A small network was shown many inputs. Here are its activations along a few directions, one row for each input.
In each table, some parts of the input vary, and every possible input appears once, in random order.
Descriptions start from the smaller parts, as in this example, which fits no table here: values(3) and (point or line(9) or (line(4) and ring(5))).
Shared parts are said once, and a part with two or three values counts as separate values.
In the rows, zero is written as 128.

Other details of the inputs vary at random and push rows far along two fixed directions, the same in every table; ignore that.

A family of inputs:
r1: [155  93 116 115  95 101 163 132 130  99 174 146 153]
r2: [ 86 123  72 155 118 135  92 121 161 122 109 142 136]
r3: [116 169 114 129 169 144 105 123 123 141  95 122 123]
r4: [171 144 156 101 149 135 134 132 105 141 133 125 120]
r5: [162  51 129 107  58 100 174 141 151  99 218 155 143]
r6: [ 92 100 118 162  83 127 106 124 147 125  78 112 134]
r7: [146  57 126 101  70 108 185 139 160  96 227 157 135]
r8: [153 158 134 120 158 129 122 130 103 136 113 123 133]
r9: [101 163 155 134 150 147 108 126 118 144  82  92 107]
r10: [102 119  82 164 107 126  81 129 150 128 120 149 140]
r11: [163 153 146 119 159 122 135 141  94 128 146 129 129]
r12: [117 112  90 152 104 120 103 131 142 119 134 146 142]
r13: [154 147 153  95 159 142 147 130 115 136 145 127 112]
r14: [121 170 119 128 173 140 109 129 118 137 108 125 120]
r15: [117 149 170 127 150 139 140 133 110 132 105 101 110]
r16: [110 109  83 142  94 134  87 112 161 136  86 139 142]
r17: [158 147 158 106 163 122 168 147  98 119 200 142 120]
r18: [104 155 155 138 157 141 127 127 113 141  83 105 110]
r19: [128 163 129 115 162 150 110 121 126 149  99 125 115]
r20: [ 82 127  87 165 118 120 112  99 158 121 116 122 146]
r21: [106 105 100 133 105 137 107 125 166 129 135 141 122]
r22: [ 67  99 110 158 107 129 123 117 151 122  83 125 132]
r23: [163 147 158 101 164 121 173 147  95 117 196 138 120]
r24: [115 148 151 150 143 136 111 130 106 147  67 102 117]
r25: [128 109 113 150 100  97 144 108 137 110 150 124 157]
r26: [167 142 161 110 148 133 125 141 106 145 146 126 112]
r27: [ 97 118  81 133 110 136 107 113 165 125 102 140 138]
r28: [170 144 159 105 148 132 130 135 106 144 139 125 114]
r29: [108 105  99 127 103 135 115 119 165 127 130 141 124]
r30: [139 147 173 126 132 130 130 134  99 139 103  93 117]
r31: [128  72 149 130  86 103 181 132 119 104 143 128 143]
r32: [169 151 151 101 153 127 142 132  99 136 129 126 130]
Description of these inputs: values(2) and (point or line(4) or line(11)).
Q: Changing only the values(2) part turns r3 into r8. The same change can be made to r23. Which row results?
A: r12
Q: Which other rows does r31 become when the line(4) part takes its other values? List them by row number.
A: r6, r24, r30

A family of inputs:
r33: [ 87  84  89 158  55 128  88 114 175 127  75 123 139]
r34: [ 76  98  48 165  90 148  55 123 200 137 118 160 126]
r35: [106 213 131 176 205 153  46 130  88 170  38 102 115]
r36: [122 217 106 143 204 165  33 119 115 179  39 115 114]
r37: [198 136 174  94 153  97 206 140  74 107 202 134 140]
r38: [138 194 175 102 218 141 168 138  78 129 131 108 107]
r39: [119  48 137 115  56 100 198 119 154  91 168 131 145]
r40: [146  66  87 117  66  93 171 117 158  89 187 160 169]
r41: [140  42 136 108  44 106 182 134 152  95 166 144 143]
r42: [ 94 226 150 143 226 158  97 123  99 159  88 102  98]
r43: [ 82  96  42 153  83 143  54 117 200 135 107 161 132]
r44: [ 62  85  66 194  66 117  71 125 172 118  95 133 150]
r45: [203 135 159  67 149 124 171 142 100 124 203 146 123]
r46: [161 160 210  94 177 141 166 147  71 147 117 103  98]
r47: [185 121 210  89 128 106 214 131  86 112 186  97 122]
Q: What is each input in this table made of?
A: values(2) or ring(5) or line(8)

A family of inputs:
r48: [152 156 150 118 159 143 101 137 111 155 120 126 109]
r49: [137 181 164 112 184 149 130 134 104 145 124 107 101]
r50: [ 82 150  95 159 136 162  41 116 159 168  50 121 112]
r51: [145 188 137 113 205 142 128 133  98 143 128 136 118]
r52: [152 130 157  95 145 118 187 134 113 107 192 131 123]
r53: [125 153 110 132 140 143  86 115 131 148  56 116 133]
r54: [134 161 154 113 163 148 122 131 119 148 119 113 105]
r55: [104  97  79 158  74 101 128 114 154  96 142 139 166]
r56: [150  97 168 114 105 113 181 137 111 112 162 125 129]
r57: [188 118 158  98 129 117 156 149 103 123 192 141 125]
r58: [104  52  92 140  40 111 135 115 174 105 121 143 149]
r59: [130 164 180 131 174 136 133 143  86 143 104 102 106]
r60: [131 106 164 117 117 109 189 142 108 101 169 120 131]
r61: [107  93  91 138  78 126 106 113 162 127  85 130 141]
r62: [ 92  57  73 165  55  90 148 102 174  91 155 144 170]
r63: [143 118 131 101 134 117 181 130 123 104 192 146 134]
r64: [ 99 156  74 173 137 151  23 130 147 161  64 135 123]
Q: What is each input in this table made of?
A: values(2) or line(6) or line(9)
